These are the activations of a small neural network, seen along a few directions. Each row is one input.
In each table, some parts of the input vary, and every possible input appears once, in random order.
A made-up example of a description, with smaller parts first: one of 8 places around a ring, together with either a single point or one of 9 places around a ring or (one of 3 separate values, together with one of 4 places along a line).
Shared parts are said once, and a part with two or three values counts as separate values.
In the rows, 128 means zero.

Other details of the inputs shift rows strongly along two fixed directions, in all tables alike. That doesn't count.

A family of inputs:
R1: [128 144 139 150 125  93 116 161 140 144 161 130 151 104]
R2: [102 129 133 126 118 191 146 130 134 101 111 131  87 171]
R3: [128 119 128 131 108 179 119 130 126  79 105 148 112 170]
R4: [120 169 144 114 120 105 123 107 134 174 157 136 167 120]
R5: [134 132 120  95 125 193 169 111 147 101 127 144 119 154]
R6: [125 168 154 143 113  91 121 150 126 140 145 111 153 117]
R7: [113 126 122  99  97 177 143  89 142 112 112 169 118 157]
R8: [119 149 135 111 121 107 110 119 130 165 162 144 180 112]
R9: [131 142 140 148 106  90 110 156 118 133 155 118 164 124]
R10: [104 119 136 129 134 179 151 148 147 101 110 162  93 165]
R11: [127 151 148 151 126 107 100 148 114 141 146 123 166 111]
R12: [107 104 114 131 113 188 135 134 129  92 120 135 100 177]
R13: [139 106 102 100 120 192 157 115 141  93 136 150 131 161]
R14: [ 94 124 130 123 131 186 144 139 125  96 113 147  92 166]
R15: [128 147 140 166 111  90 132 143 137 152 156 130 141 106]
R16: [121 157 144 150 137  89 128 157 136 146 155 139 140 109]
R17: [123 136 136 124 113 166 147 138 159  91 110 149  84 157]
R18: [197  51  72 108 182  36 104 101 123 169  85  71  91  72]
R19: [134 138 133 158 117  90 118 154 138 145 166 128 150 118]
R20: [110 159 157 154 132 112 121 129 112 151 149 102 149 122]
R21: [108 141 147 152 134 114 108 141 109 142 155 109 163 114]
R22: [116 135 140 173 121 104 138 143 135 168 153 125 146 117]
R23: [100 113 122 138 106 190 149 122 128  99 110 138  90 165]
R24: [116 163 151 142 125  88 119 158 118 134 146 128 157 114]
R25: [127 154 149 167 113 104 115 129 110 149 140 122 157 113]
R26: [124 151 147 156 101  89 124 144 118 141 146 119 155 111]
R27: [129 170 156 154 125 105 112 135 119 149 139 115 153 118]
R28: [176  36  63  67 176 121 113  90 118 104  42  85  39 103]
R29: [117 123 133 112 103 167 126 152 136  69 106 146 114 153]
R30: [126 126 117  92 138 190 167 120 138  95 128 162 123 151]
R31: [178  78  94  95 201  39  99  84  90 157  73  66  89  60]
R32: [112 164 140 112 133 102 121 116 126 168 158 153 171 116]
R33: [176  43  75  83 164 118 122  59 108  99  29  84  38 103]
R34: [126 143 128 119 114 102 111 112 127 167 167 141 180 125]
R35: [191  57  79 100 190  41 102 109 126 168  80  73  91  58]
R36: [134 111 110  91 127 194 155 123 143  93 133 152 132 145]
R37: [137 143 123 137 123 117 154 116 125 162 173 125 177 104]
R38: [112 125 138 132 122 182 153 139 156 106 108 145  89 168]
R39: [114 140 141 124 127 176 128 133 124  83  96 158 105 159]
R40: [115 134 140 160 126 111 110 134 106 142 158 108 161 130]
Description of these inputs: one of 5 places around a ring, together with either one of 2 separate values or one of 6 places around a ring.
Changing only the place on the ring of 5 turns R33 into R40. The same change can be made to R37. Which row results?
Answer: R13
Change only the place on the ring of 6 in R6. List by row number the other rows that result.
Answer: R2, R17, R20, R27, R38

A family of inputs:
R41: [137 122 121 118 129 128 129 125 133 127 129 134 133 125]
R42: [132 129 128 123 132 124 128 133 130 123 123 126 121 126]
R43: [131 127 127 128 126 122 128 128 129 124 122 129 120 127]
R44: [129 122 124 127 136 128 128 133 127 127 127 122 123 129]
R45: [127 127 129 129 130 124 123 125 124 126 119 129 121 128]
R46: [129 119 123 131 126 127 125 128 128 128 125 121 122 130]
R47: [133 125 123 121 132 130 137 120 135 135 128 132 126 126]
R48: [ 65 166 165 160  84 218 152 166 144  89 164 177 147 193]
R49: [127 130 127 117 132 130 129 116 127 135 123 131 126 127]
R50: [130 127 128 126 128 124 128 131 130 123 122 127 121 124]
R51: [132 119 119 118 130 131 127 123 128 127 131 129 133 128]
R52: [125 127 130 127 132 126 123 127 125 126 119 127 122 125]
R53: [133 125 126 127 136 126 129 134 132 126 125 127 122 126]
R54: [128 119 123 132 130 127 128 128 126 128 125 125 122 129]
R55: [131 126 128 127 135 129 127 129 123 123 123 120 124 127]
R56: [130 124 127 133 129 127 128 124 121 124 122 123 123 128]
R57: [131 127 124 121 132 134 134 115 126 132 127 126 128 127]
R58: [129 124 128 130 131 129 128 127 123 124 122 122 124 125]
R59: [128 126 130 128 125 124 120 124 126 127 118 125 121 130]
R60: [136 127 123 115 125 125 127 124 131 124 127 132 132 125]
R61: [131 127 125 115 129 128 122 120 125 126 124 133 132 127]
R62: [111 178 155 172 127  68 120 148 117 204 209 112 209  95]
R63: [133 122 125 132 125 125 127 129 133 128 123 126 121 128]
R64: [132 130 125 117 128 127 135 119 133 132 126 131 126 126]
R65: [135 124 122 119 128 131 126 120 123 124 127 127 134 126]
R66: [131 123 127 132 125 128 124 124 124 125 122 119 124 129]
R67: [132 122 125 132 129 124 130 129 130 127 124 130 121 126]
R68: [131 123 126 130 132 127 130 132 131 127 124 129 121 123]
R69: [127 129 130 124 136 126 122 129 126 125 120 125 122 128]
R70: [133 126 128 128 122 122 125 128 131 125 121 125 121 128]
Describe the family of inputs behind these rows.
Answer: one of 5 places around a ring, together with either one of 2 separate values or one of 4 places along a line
Changing only the place on the ring of 5 turns R48 into R52. The same change can be made to R62. Which row results?
Answer: R49
List by row number the other rows that have the place on the ring of 5 in common with R47.
Answer: R41, R53, R63, R67, R68
